Each row below holds a small network's activations on one input, seen along a few directions.
Each table varies a few parts of the input and shows all the possible inputs, shuffled.
A made-up example of a description, with smaller parts first: line(6) and (point or ring(11) or (values(3) and ring(8))).
Shared parts are said once, and a part with two or three values counts as separate values.
(in the rows, 128 means zero)

Other details of the inputs vary at random and push rows far along two fixed directions, the same in every table; ignore that.

Rows:
r1: [130 129 124 129 125 132 122 119 135 128 140 126]
r2: [131 126 124 129 125 133 122 118 137 124 135 126]
r3: [127 121 128 125 130 123 124 120 121 120 133 128]
r4: [124 121 129 125 127 123 124 120 121 120 132 129]
r5: [131 125 123 128 122 122 116 122 130 128 125 135]
r6: [128 126 124 130 122 134 121 118 137 124 134 127]
r7: [130 136 135 124 130 130 158 136 129 136 109 131]
r8: [127 129 123 129 128 131 120 119 133 123 136 121]
r9: [127 126 120 124 130 117 116 125 127 124 129 130]
r10: [126 129 125 130 122 132 121 119 135 128 139 127]
r11: [122 122 133 118 135 129 109 130 129 127 129 129]
r12: [120 144 125 121 132 134 155 139 138 133 117 120]
r13: [128 139 135 124 130 128 158 137 127 139 114 132]
r14: [130 120 129 132 128 130 125 119 124 131 138 128]
r15: [123 129 124 130 125 131 120 119 134 123 135 122]
r16: [127 134 132 127 131 136 158 137 132 139 112 126]
r17: [121 118 126 128 128 129 124 121 123 124 134 124]
r18: [125 124 135 122 134 130 108 128 129 129 127 128]
r19: [128 124 130 131 127 127 123 118 120 124 131 132]
r20: [134 125 123 127 125 121 116 122 130 127 126 134]
r21: [131 124 130 130 130 126 123 118 120 123 132 131]
r22: [134 119 131 129 126 126 124 117 125 123 130 132]
r23: [123 135 129 122 137 132 158 139 127 136 116 121]
r24: [123 144 124 120 135 134 156 139 137 133 118 119]
r25: [131 129 121 129 129 121 115 123 125 127 129 134]
r26: [125 136 132 127 131 134 158 137 129 143 117 127]
r27: [126 123 131 129 126 124 123 119 121 122 130 128]
r28: [130 134 132 126 134 135 159 137 131 139 113 125]
r29: [125 145 126 123 132 122 149 141 131 138 106 129]
r30: [128 129 121 130 126 122 115 123 126 128 127 135]
r31: [130 123 131 128 129 123 123 118 121 122 131 127]
r32: [123 138 130 128 134 136 157 138 127 139 114 126]
r33: [129 128 124 128 123 120 116 123 128 131 130 136]
r34: [127 120 128 131 130 129 123 119 123 126 134 123]
r35: [128 145 126 122 135 122 149 141 131 138 108 128]
r36: [133 122 132 128 127 124 124 118 122 127 135 133]
r37: [126 125 134 123 134 133 108 128 128 130 128 132]
r38: [160 118 154 171  91 126 112 241 120  99 158 116]
r39: [128 131 122 131 128 134 120 119 132 124 138 125]
r40: [128 122 127 133 131 132 123 119 122 127 135 127]
r41: [125 131 122 131 125 134 120 119 133 124 136 126]
r42: [123 120 128 132 127 129 123 119 123 126 132 124]
r43: [124 126 121 125 127 118 116 125 127 124 128 131]
r44: [133 128 123 127 126 120 116 123 128 131 131 135]
r45: [130 120 136 122 131 133 109 127 133 130 126 133]
Description of these inputs: line(5) and (point or (values(2) and line(4))).
The inputs of r16 and r17 match in every part but the line(5) part. If r5 is changed in the same way as r16 into r17, which row does it become?
> r43
The inputs of r34 and r40 match in every part but the line(5) part. If r35 is changed in the same way as r34 into r40, which row does it become?
> r25
Which other rows agree with r38 in the line(5) part? List them by row number.
> r1, r10, r13, r14, r26, r33, r36, r44
Change only the line(5) part in r15. List by row number the other rows that result.
> r6, r10, r12, r41
Change only the values(2) part in r29. List by row number the other rows that result.
> r35
A walk changes only the line(4) part. It starts at r20 and steps to r22. List the rest of the walk in order.
> r28, r2

Rows:
r46: [128 127 127 124 130  99 137 142 106 121 109 135]
r47: [122 135 152 137 133 163 189 177 131 128 127  97]
r48: [138 111 115 135 109 120  43 105 142 107 164 138]
r49: [152 105 139 145 110 105 102 142 105 111 138 145]
r50: [123 113 103 131 114 109  42 109 135  96 162 127]
r51: [151  83 138 149 107 110  61 106 103 111 158 153]
r52: [139 142 140 134 129 108 172 186 106 136  98 134]
r53: [105 140 109  97 154 146 170  25 143 156 112 131]
r54: [133 113 119 160 106 131 124 129 117 100 169 109]
r55: [133 128 165 123 142 132 163 195 110 137  98 127]
r56: [143 162 135 133 120 140 154 191 155 149 107 130]
r57: [ 96 160 102  78 168 130 125  54 153 168  92 143]
r58: [128 113 113 155 105 123 125 129 119  91 165 103]
r59: [107 137 114 102 153 154 169  26 145 165 113 135]
r60: [124 152 150 117 140 151 146 204 149 141 107 113]
The inputs of r49 and r53 match in every part but one. If r46 is changed in the same way as r49 into r53, which row does it become?
> r58
What do these inputs look like to the network?
> values(3) and (point or line(4))
Change only the values(3) part in r52. List by row number the other rows that result.
> r54, r57
